[[ -89.902   56.422 -212.894  237.139  192.793   69.428  143.385  -73.194
  -116.554   69.332  -80.205  263.850   68.530  238.093  144.773  -18.407]
 [ 101.605  104.605 -212.894   86.626   89.844   79.725   82.690   73.332
    75.022   80.773  129.503   78.779   89.590  108.919  106.864   92.245]
 [  58.913   63.603 -212.894   88.364   80.132   91.299  126.338   60.029
    76.649   99.358   89.717   58.572   69.190   77.004   92.504  105.913]
 [  29.823   72.950 -212.894   36.732   49.948   81.356    4.407   24.139
   101.244   85.073  191.834    1.364   69.917   61.060  141.867  -15.708]
 [  40.046  156.899 -212.894   65.576  127.652   86.225   69.471   65.230
    52.955   98.310  137.213  107.790   80.963  233.658  123.717   54.280]
 [  44.864   29.376 -212.894  108.771  173.228   21.474   55.536  197.864
    82.606  -24.782  143.710  115.110   48.873  154.469  101.085
   103.177]] -> 103.177

[[-231.15  158.24   22.10  -43.26 -256.41  -18.80  210.98  -67.28 -109.59
  -112.48   95.82]
 [ 163.96   78.15   -7.83   34.46  119.89  307.15   60.94 -145.87  -10.03
   -68.41  175.62]
 [  17.70   82.41   19.71   -7.87  -33.28   29.28   87.26 -128.89  -90.40
   -76.04  -71.31]
 [ 232.93   14.76  148.12 -146.13  -54.93  -88.70 -110.86   90.90  -39.97
  -131.71  -90.28]
 [ 163.30   24.25   16.49  -90.66   80.20  117.51   14.65 -144.85 -109.81
  -148.06  -68.30]
 [  15.78   42.55  158.61  147.00  119.43 -123.67  -28.57 -108.65  136.35
    30.09  -61.12]
 [  27.45  106.21   56.85  -11.38  -95.27  -46.56   64.49 -102.59  -68.83
   -94.56  -22.24]
 [ -85.56   89.76   47.24  -86.69  -76.87 -105.10   49.14 -102.04  -11.06
  -199.64   67.44]
 [  31.65   36.31   -2.99   69.62   31.22  143.32   67.39    2.58    7.80
    69.41   58.60]
 [  19.33   24.90   54.47  145.41  -47.45  -47.49    9.80  166.20   67.98
   212.03    4.20]
 [-148.61   13.92  -70.79  128.28  160.03   65.69   72.69  -69.53  157.42
    56.77   76.72]
 [ -89.20  -56.92  -55.81    3.44  191.76   85.30   11.58   28.71  149.15
    -0.52  125.35]] -> 125.35

[[ 10.92 -12.63  10.41   5.00  14.09  -1.88]
 [  3.03   2.14  23.74  18.11   9.97  14.92]
 [ -7.78  24.93  11.89  19.76   2.32  18.09]
 [ 11.32   1.71   2.00  15.65  12.09   1.75]
 [ 11.40  -7.69  11.36  15.37  18.30   3.02]
 [ 12.88   2.31  -6.61  10.57  18.81  -4.97]
 [  9.19  -0.14  20.29  15.79  13.35  24.20]
 [  3.51  10.94  12.63  17.62   9.40  22.30]
 [  2.56   9.95  13.36  10.49   6.93  22.56]
 [  9.28   8.88  12.94  12.31   2.23   2.31]
 [ -5.05   5.84  26.65  18.07   4.66   9.61]
 [  1.22   7.02  -8.47  18.32  18.83 -16.84]] -> -16.84

[[ 0.05 -0.08 -0.26  0.03  0.24 -0.03 -0.03 -0.15]
 [ 0.17  0.03  0.00  0.09  0.18  0.00  0.03 -0.07]
 [ 0.18  0.03 -0.01  0.09  0.19 -0.01  0.02 -0.07]
 [ 0.21  0.18  0.15  0.21  0.10 -0.08 -0.04  0.15]
 [-0.06  0.11  0.24  0.01 -0.18  0.12  0.19  0.19]
 [ 0.07  0.07  0.07  0.07  0.07  0.07  0.07  0.07]
 [ 0.02 -0.07 -0.24  0.00  0.22  0.02  0.02 -0.10]] -> -0.10

[[-0.11 -0.05 -0.12 -0.12 -0.02 -0.06 -0.11 -0.13 -0.08 -0.02 -0.18 -0.11
  -0.13 -0.04 -0.12 -0.05]
 [-0.18  0.02 -0.21 -0.01 -0.04  0.02 -0.21 -0.10 -0.08 -0.05 -0.17 -0.11
  -0.21 -0.04  0.00  0.19]
 [-0.14 -0.02 -0.19 -0.11 -0.03 -0.03 -0.16 -0.15 -0.09 -0.05 -0.25 -0.14
  -0.18 -0.03 -0.10  0.02]
 [-0.04 -0.11 -0.01 -0.04 -0.12 -0.09 -0.02 -0.01 -0.07 -0.11  0.06 -0.02
   0.00 -0.10 -0.04 -0.10]
 [-0.05 -0.08 -0.04 -0.02 -0.12 -0.08 -0.05  0.00 -0.07 -0.12  0.01 -0.03
  -0.04 -0.11 -0.03 -0.06]
 [-0.16 -0.01 -0.23 -0.09 -0.02 -0.02 -0.19 -0.14 -0.09 -0.04 -0.23 -0.15
  -0.22 -0.04 -0.08  0.08]
 [-0.13 -0.02 -0.18 -0.11 -0.03 -0.05 -0.15 -0.15 -0.08 -0.05 -0.24 -0.16
  -0.17 -0.05 -0.11 -0.01]
 [-0.04 -0.13 -0.01 -0.12 -0.06 -0.12 -0.02 -0.09 -0.07 -0.07 -0.01 -0.05
  -0.02 -0.08 -0.12 -0.29]
 [-0.11  0.00 -0.14 -0.01 -0.08 -0.01 -0.15 -0.05 -0.08 -0.08 -0.15 -0.08
  -0.14 -0.07  0.00  0.17]] -> 0.17

[[-161.659 -140.565   19.521 -112.602 -125.596 -171.227  -62.750 -115.365
  -122.144 -158.515 -141.955 -136.231]
 [  -8.981 -156.107 -179.740   17.793 -154.446   24.271  -72.630 -103.736
  -124.171   23.263 -171.074  -10.181]
 [  68.248  123.288   67.349   84.480  157.470   21.700  260.253   21.636
     4.911   11.999  167.551   81.785]
 [-118.054 -182.373  -16.352 -168.790 -160.416 -134.971 -179.487  -87.293
   -97.426 -129.103 -188.072  -98.782]
 [ -89.436  -56.968    2.168  -68.811  -38.400  -87.082    0.238  -80.300
   -61.224  -87.039  -43.122  -73.969]
 [ -99.770 -102.490  -32.482 -126.990  -84.255  -83.692 -105.682  -88.523
   -52.677  -87.001  -94.628  -88.596]
 [   7.809   60.032   56.244   12.707   90.948  -25.034  156.321  -10.234
   -11.237  -31.742   95.074   22.987]
 [-216.593  -59.521 -106.497 -198.845  -61.379  -74.691 -177.058 -181.787
    16.528  -93.304  -41.083 -222.149]
 [-201.051 -156.060  -15.180 -176.117 -145.442 -170.533 -152.192 -142.804
   -94.304 -164.262 -157.376 -182.260]
 [ -14.588  -77.182   49.750 -114.240  -38.141  -79.380  -55.118   -3.719
   -40.911  -80.674  -61.789    5.684]
 [ -86.038   75.494  -52.769  -75.696   87.003    9.712   26.692  -96.691
    62.645  -15.450  116.434  -92.117]
 [-177.997 -143.784   93.201 -179.657 -116.510 -222.513  -95.755  -88.544
  -105.690 -207.863 -139.817 -144.037]] -> -144.037

[[  71.918 -108.131   37.072   19.834  -39.337   46.765   54.474  112.731
    66.029  134.070  146.677  248.221   48.431]
 [ 100.884 -171.918   65.151   80.090   75.136   19.967   83.103   26.334
    51.489  117.527   52.075  252.527    8.003]
 [  89.523 -230.614  120.384   95.148   47.038   71.156  110.434   62.376
    60.748   75.118   52.609  178.480   26.180]
 [  96.312 -199.550  119.984  106.452   49.564   41.337   66.125   30.212
    48.605  110.157   71.368  192.472   19.649]
 [ 112.881  -87.913  108.172  142.238  171.407  -15.635   45.013    5.471
    31.408   80.263   82.811  290.190    3.793]
 [  76.001 -175.339  132.382  148.197   -6.302   -4.014   24.875   15.435
     7.608  131.633  126.519  261.510   38.349]
 [  49.153 -297.682  116.902   56.852   14.411  108.625  131.587  -13.102
    36.734  123.288   47.299  187.312    2.608]
 [  36.101 -120.166   72.101  138.661  109.795   28.267  -17.952  123.979
    68.347   85.517  150.899  218.076   44.574]] -> 44.574
